Each row has a name. Each question is about the rows just above it.

[129 100 117 138 116 161 121] = bem
[139 153  85 142  86 145 118] = Kop
[129 156 152 146 126 162 112] = zekan
[175 140 141 155 131 141  98] = rez
[185 148  86 106 113 141 124] = sugul
[139 153  85 146 176 134 142] = ped
[126 148  88 156 127 159 123] = ginod
[124 153 108 146 176 134 143] = nez
[124 155 153 122 116 117 100] = gimit
[144 120 133 151 146  89 132] = luki
[124 153 137 116 166 142 120] = lufi
[ 33 165  80  75 168  44  24] = kelon
Go on from [ 85 142] to the end of its row.  [ 86 145 118]
The rest of the row after [153 137]:  [116 166 142 120]

[139  79 157 232  72] = Kop
[118  82 217 129  73] = luki
[119 104 147 124  89] = lufi
[121  96 152 144  86] = sugul
[134  97 117 195 128] = ginod
[114  79 156 232  72] = gimit
[119 120 138 112 103] = rez
[115  90 169 128  73] = bem
[121 213 126 106 139] = kelon
After [157 232], its row goes on with  [72]
After [ 79 156 232], its row goes on with  [72]
The rest of the row after [139  79]:  [157 232  72]
After [134  97], its row goes on with  [117 195 128]

[100 111 109  29]  luki
[100 110 108  29]  sugul
[101 111  40 251]  gimit
The rest of the row after [100 110 108]:  [29]
Go on from [100 110] to the end of its row.  [108  29]
After [101 111], its row goes on with  [ 40 251]
After [110 108], its row goes on with  [29]
Go on from [100 111] to the end of its row.  [109  29]
The rest of the row after [111  40]:  [251]

[104 152 173 106 137 115 203 144 133 146 144 115 140 145 110 144 181  82
 117 116 103  77 171]  kelon
[141 173 134  92 139 120 177 167 135 137 123 117 156 117 115 134 179  78
 117 132 130 115 150]  nez
[104 135 150 125 166 120 186 147 127 138 122 118 163 128 127 152 140  78
 116 103 123 117 151]  lufi
[134 170 152 108  98 124 168 144 153 174 143 137 133 153 197 136 218  58
 119 116 135 108 118]  sugul
The rest of the row after [167 135]:  [137 123 117 156 117 115 134 179  78 117 132 130 115 150]
After [152 173 106 137], its row goes on with  [115 203 144 133 146 144 115 140 145 110 144 181  82 117 116 103  77 171]
After [ 78 117], its row goes on with  [132 130 115 150]

[151 172  91 155 117 130 148  99 156 127 107 124 121 166 140 115 151 143
 135 134 112 104 161  86 149  66 111 128  96 159  58 134 118 183 117 123
 152 173 144  96 113 130 127 242 164 123]  lufi
[ 54 186 184 135 145 188 142 107 175  68 187 165  87  89 171 125  54  77
 133 163 112  67 172 158 114 118 127 121  96 110  51  85 135 192 141 157
  82  96  86  90  89 124  68  96 144 109]  ginod
[128 123 147 167 136 124  93 152  82 187 133 135 126 139 102  90 128  86
 118 177 135  96 107  79 183  68 172  93  96 156 123 164  96  92 121 144
 137  85 100 148 139  81 187 177 161 137]  bem
[ 79 123 134 194 135 141 112 137 169 143 134 211  69 112 120 142  79  80
 133 162 111 104 161  86 144 127 143 133  96 173  89  84 135 192 163 107
 221 129 128 128 112 135 143 161 110 102]  rez
[171 113 183 142 124 141  70 116 155 198 115 123 121 166  69  82 171 126
 107 165 105 105  76  49 159  31 124 120  96 161 104 205 130 134 117 161
  90  96 122 154 166  85 198 107 166  85]  kelon
[117 170 117 142 111  87  91 101 151 192 162 216  69  80 111 117 117 140
 121 179 146  53 100 135  74  59 153 123  96  97 144 190 100 112  98  87
 114  91  82 229  80 105 192 185 113 105]  zekan
The rest of the row after [112 104 161  86]:  [149  66 111 128  96 159  58 134 118 183 117 123 152 173 144  96 113 130
 127 242 164 123]
The rest of the row after [123 121 166]:  [ 69  82 171 126 107 165 105 105  76  49 159  31 124 120  96 161 104 205
 130 134 117 161  90  96 122 154 166  85 198 107 166  85]
After [91 82], its row goes on with  [229  80 105 192 185 113 105]
Go on from [133 162] to the end of its row.  [111 104 161  86 144 127 143 133  96 173  89  84 135 192 163 107 221 129
 128 128 112 135 143 161 110 102]
The rest of the row after [ 85 135 192]:  [141 157  82  96  86  90  89 124  68  96 144 109]

[132  88 120 141 150 184  49 127 140 134 140  33  63 161 160 159 121  89
 108 115 143 145 141 126 164 164 167  10 129 127  24 107  91 134 167  65
  77 110 116 116 210 168 136  96]  nez
[174 157 149  96  97  64 194 130 103 140 142 129 203  70  86 150 167 125
  96 123 152 103 114  58  95 105  50 222 160 105 174 168 147 169  87 183
 146 205 152 112  53 115 136 157]  ped
[ 98 153 213 197 121 197 164 154 143 114 172 105 186  25  82 115 162  55
 100 143 150 153 113  85 135  97 125 120  28 155  54 171 187 156 128 138
 102 147  97 133  63 100 106 155]  lufi
[186  96 115 132 186 164  31  95 125 112  90 104  95 211 202 177  62 131
 133 122 152 164 152 141 168 153 169  43 159 134  84 102  97 121 186  65
  76 110 122 115 199 174 102 116]  ginod
[130  73  78 121  90  78 172 139  78 146 192 103  95 138 144  54 110 175
 119 141  93  28  92 160 191 215 135 162 157 112 108 143  74 124 111 118
 209 138 229 131 108 129 178 132]  luki
After [ 65  77 110], its row goes on with  [116 116 210 168 136  96]
After [104  95], its row goes on with  [211 202 177  62 131 133 122 152 164 152 141 168 153 169  43 159 134  84
 102  97 121 186  65  76 110 122 115 199 174 102 116]
After [122 152], its row goes on with  [164 152 141 168 153 169  43 159 134  84 102  97 121 186  65  76 110 122
 115 199 174 102 116]
The rest of the row after [ 76 110]:  [122 115 199 174 102 116]
After [96 97], its row goes on with  [ 64 194 130 103 140 142 129 203  70  86 150 167 125  96 123 152 103 114
  58  95 105  50 222 160 105 174 168 147 169  87 183 146 205 152 112  53
 115 136 157]

[136 149 134 136 138 111 158] = Kop
[138 149 134 136 138 111 157] = bem
[182 148 134 136 137 127 217] = sugul
[ 83  25 121  36  43 127 216] = ginod
[156  25 120  36  43 133 163] = kelon
Go on from [ 25 121  36] to the end of its row.  [ 43 127 216]
The rest of the row after [ 25 121  36  43]:  [127 216]
Go on from [ 25 120  36  43] to the end of its row.  [133 163]
After [136 149], its row goes on with  [134 136 138 111 158]
The rest of the row after [ 43 127]:  [216]
Go on from [137 127] to the end of its row.  [217]

[219 148 123 161 138 125 120 152 166 123 110  96 143 127 190  73 145 115
 123 149 106 134 161 125 146  99 154 106 119 109 164  94 131] -> Kop
[104 137 137 123 161 110 155 106 109 130 123 123 137 140 122 138 125 114
 127 124 102 126 154 141 154 106 157 157 128 103  94 112 135] -> zekan
[104 137 137 123 161 110 155 106 109 130 123 123 128 127 108 138 125 114
 127 124 102 126 154 141 154 106 157 157 128 110  94 112 135] -> kelon
[202 156 118 148 133 125 131 149 158 133 116  98 131 138 185  75 141 112
 124 168 112 118 158 113 146  98 166 119 107 106 156 105 119] -> bem
[194 121 102 148 121  68  89 160 139 137 107 167 134 142 113 128  98 134
 153 169 112 114 155 135 109 139 132 126 133  93 107 154  92] -> sugul
[196 157 123 148 130 135 124 152 161 133 108  92 145 137 183  70 143 113
 122 165 114 114 158 113 143  93 168 118 109 110 163 105 120] -> ginod
[217 149 119 157 139 126 124 153 173 127 110 102 140 131 188  65 145 120
 120 147 115 131 164 123 143  96 152 107 119 106 165  93 127] -> gimit
[196 126 102 149 114  61  91 154 138 129 100 158 131 135 110 122  98 133
 146 114  92 115 154 136 105 148 136 121 131  90 116 150  89] -> luki
[184 119 113 149 110  69  93 155 138 127  96 162 128 127 109 131  91 118
 148 119  97 128 142 126  96 129 121 117 132  81  98 146  95] -> lufi
[194 121 118 148 121  68  89 160 139 137 107 167 134 142 113 128  98 134
 153 108  96 114 155 135 109 139 132 126 133  93 107 154  92] -> nez
After [113 143  93], its row goes on with  [168 118 109 110 163 105 120]
Go on from [168 112] to the end of its row.  [118 158 113 146  98 166 119 107 106 156 105 119]
After [128 127 109], its row goes on with  [131  91 118 148 119  97 128 142 126  96 129 121 117 132  81  98 146  95]

[208 155  99 122 124  70 157  86 167] : sugul
[153 152 107 155 128 184  75 122 132] : zekan
[130 128 106 149 135 128 118 119 122] : gimit
[121 152 111 159 129 149  78 146 113] : kelon
[117 101 139 111 127 122 155 119 131] : bem
[121 152 111 141 129 149  78 146 113] : nez
[133 104 148  94 126 109 177 112 143] : Kop
[226 154  97 113 123  53 175 172 178] : lufi
[226 154  97 113 123  53 175  73 178] : ped
[ 65 127 142 155 128  71 157  86  86] : rez
After [155 128  71 157], its row goes on with  [86 86]
Go on from [ 70 157  86] to the end of its row.  [167]

[144 201  78  72  74  92 165  67 175 205  71 171  79 123 183 208  96 119
  50 200 112 102  49  92 161 153 111  49 112  70 172 118 138 113 167 208
 158 130 111] -> kelon
[ 39 140 100 220 163  91 165  67 176 205 114 128  84  82 173 210 178 182
 192 193  85 169 142 207  63 180 137 214  99 185  97  62  77 121 206 211
 133 103  38] -> gimit
[204  42 196  45  42 191  88 154  54  40 109 113  87  89  71 211  63  95
 133  64 128  98  81  43  59  73  90  75 120 146  80  89 116  72 129 192
  87 106 198] -> Kop
[ 41 215  59 180 149 158 191 155  88 201 124  64 149 140 114 106 164 189
 159 161 161 132 126 103 125 185 136 209 214 104 113 135  65  59 145 110
 175 130  96] -> sugul
[204  42 196  45  42 191  88 154  54  40 109 127  84  89 149  41  63  95
 133 120 128  98  81  43  59  73  90  75 201 146  80  89 116  72  70 192
  87 106 198] -> ginod
[200 106  97  93 194  70 205  84 195 126 161 107  68 124  71 212 200 202
 137 117 127  45  56  37 176 167 151  81 170 125 152  89 120  77 178  90
 137 137 191] -> zekan
The rest of the row after [165  67 176 205]:  [114 128  84  82 173 210 178 182 192 193  85 169 142 207  63 180 137 214
  99 185  97  62  77 121 206 211 133 103  38]
The rest of the row after [128  84]:  [ 82 173 210 178 182 192 193  85 169 142 207  63 180 137 214  99 185  97
  62  77 121 206 211 133 103  38]
The rest of the row after [ 71 212]:  [200 202 137 117 127  45  56  37 176 167 151  81 170 125 152  89 120  77
 178  90 137 137 191]

[155 123 160 134  98 165 160 106 122 102 101  95  94 109 179 168 161  98
 198 145 135 124 124 162 135] = lufi
[145 104  92 170 166 195 158  75 140  78  96 115  82  82 179  96 126 106
  66  64 117 183 156 120 150] = Kop
[126 149 172 132 167 146 100  96 155 156 115 123 158 184 121 147 112 111
 102  63 117 183 156 120 135] = luki
[102 185 112 147 115 164 169 121 144 108  88 145 156 133 134 148 111  74
  87 124  83 170 122 133  82] = ginod
[104 140 146  91 145 106 125  91 131 151 147 100 122 122 114 136 116 103
  61  80 124 146 139  97 137] = nez
[ 90  85 134 171 152 115 114 134  92 129  78 160 166 113 187 125 159 188
  99 153 101 145 107 146 154] = zekan
[128 130 131 108 144  91 148  38 189  94 149 130  67 124 167 173  95 137
 127 115 111 125 106  98 182] = kelon
[ 77 157  88 105 133 111 116 143  86  94 187  95 132  81 110 118 121 118
  87 178 159 175 104 196 142] = bem
[155 100 131  97 100 132 124 112  39 146 148 120 102 156 119  98 152 174
 130 129 147 165  79  89 124] = gimit
[113 119 112 198 122 129  77 132 110 121 106 127  52 106 102 133 180 127
 118 127 102 134 119 150 100] = rez
[105 196 142 168  98 166 160 106 168 125 155 101 120 142 150 135 147 196
 161 143  58 155  88 170  86] = ped
[155 123 160 134  98 165 160 106 122 102 101  95  94 130 132  98 114  96
 112 117 135 101  70 138 149] = sugul
After [100 122 122], its row goes on with  [114 136 116 103  61  80 124 146 139  97 137]
Go on from [ 63 117 183 156 120] to the end of its row.  [135]
Go on from [ 95  94 130] to the end of its row.  [132  98 114  96 112 117 135 101  70 138 149]

[237 208 123 194] = gimit
[150  98 189 154] = lufi
[ 84 211 171 149] = luki
[223 127 117 241] = ginod
[ 44  78 178 154] = Kop
[223 127 118 199] = zekan
[ 44  79 123 149] = kelon
[237 206 123 149] = sugul
[128 226 181 201] = bem
The rest of the row after [150  98]:  [189 154]
After [ 84 211 171], its row goes on with  [149]
Go on from [127 118] to the end of its row.  [199]
Go on from [237 208 123] to the end of its row.  [194]
The rest of the row after [44 78]:  [178 154]
Go on from [226 181] to the end of its row.  [201]
Go on from [223 127 117] to the end of its row.  [241]

[118  73 142 102 229 158 125 141 127 136 112  68 142 168  62 183 119 163
 190 137]  rez
[129  82 108 123 191 146 123 196 136 132  32 108 173 157 136 150  86 174
  94 113]  bem
[177 189 117 107 101 177 100 135  95 170 190 172  87  81 164  82 157  60
 118 127]  luki
[113 174 153 134  61  83  80  53 125 120 228 168 143 110 171  81 104  77
 108  95]  sugul
[113 174 153 134  61  83 130  53 125 120 228 168 143 110 171  81 104  77
 108  95]  zekan
[129  82 108 123 191 147 123 196 136 132  32  92 124 147  87 173 151 189
 144 150]  ginod
[177 189 117 107 101 177 100 135  95 170 190 172  87  81 164  82 157  60
 198 147]  Kop
The rest of the row after [191 146]:  [123 196 136 132  32 108 173 157 136 150  86 174  94 113]
The rest of the row after [ 62 183 119 163 190]:  [137]

[153 166 128  64 145 152 115 134  97 117  67 142 125 160  40 164 100 122
 157 100 182 123 133 126] = ped
[158 148  91 114 169 101 154  59  99 181 123 151 133 102 138  82  81 146
 115 120 114 107 103 180] = sugul
[124 190 148 117 148 138 108 111 113 112 134 133 124 126 196 137  49 117
 112 102 132 111 104 169] = bem
[147 118 110  81 133 143 122 167 110 144  90 130 124 160  40 164 190 124
 167 116 167 148 170 103] = gimit
The rest of the row after [116 167]:  [148 170 103]
The rest of the row after [124 160]:  [ 40 164 190 124 167 116 167 148 170 103]

[167 131  72 138 115  92  44 119  73  92 181 121 126 174  91  79 134 176
 146 105 193 247  91  70 133 127  95 167 121 182 131 157 196 105 212  98] = bem
[130 171 126  88  97  54  52 197 122  85 204  53  67 133 208  57  92 121
  85  86 122 243 101 166 119 118 141 111 101 188 146 159 133  48 143 148] = rez
[ 98 154 146 171  67 116 147 213 194 186 161  53  67 134  79 104 106  77
  35 112 169 212 115 133  86 165 138  89  79  72 136 193 124  95  87 108] = lufi
[127 146 136  88 197  95 161 194  48 107  86  67 200  26 205 127 193 181
  37 145 154 146 138 138 136  89 201 168 163 138 216  16  46 133 161 187] = ped
[130 171 126  88  97  54  52 197 122  85 204  53  67 133 208  57  92 121
  85  86 122 243 101 166 119 108 156 180 132  41 142 117  94 225 121  62] = Kop
[160 101  96 148 197  85 136  48  70 114 127  90 128  78 171 120 126 156
 234 165 136 131 177 201 162  74 137 233 135 104 134  44  84 219 161  36] = gimit
Go on from [114 127] to the end of its row.  [ 90 128  78 171 120 126 156 234 165 136 131 177 201 162  74 137 233 135
 104 134  44  84 219 161  36]
After [133  86], its row goes on with  [165 138  89  79  72 136 193 124  95  87 108]

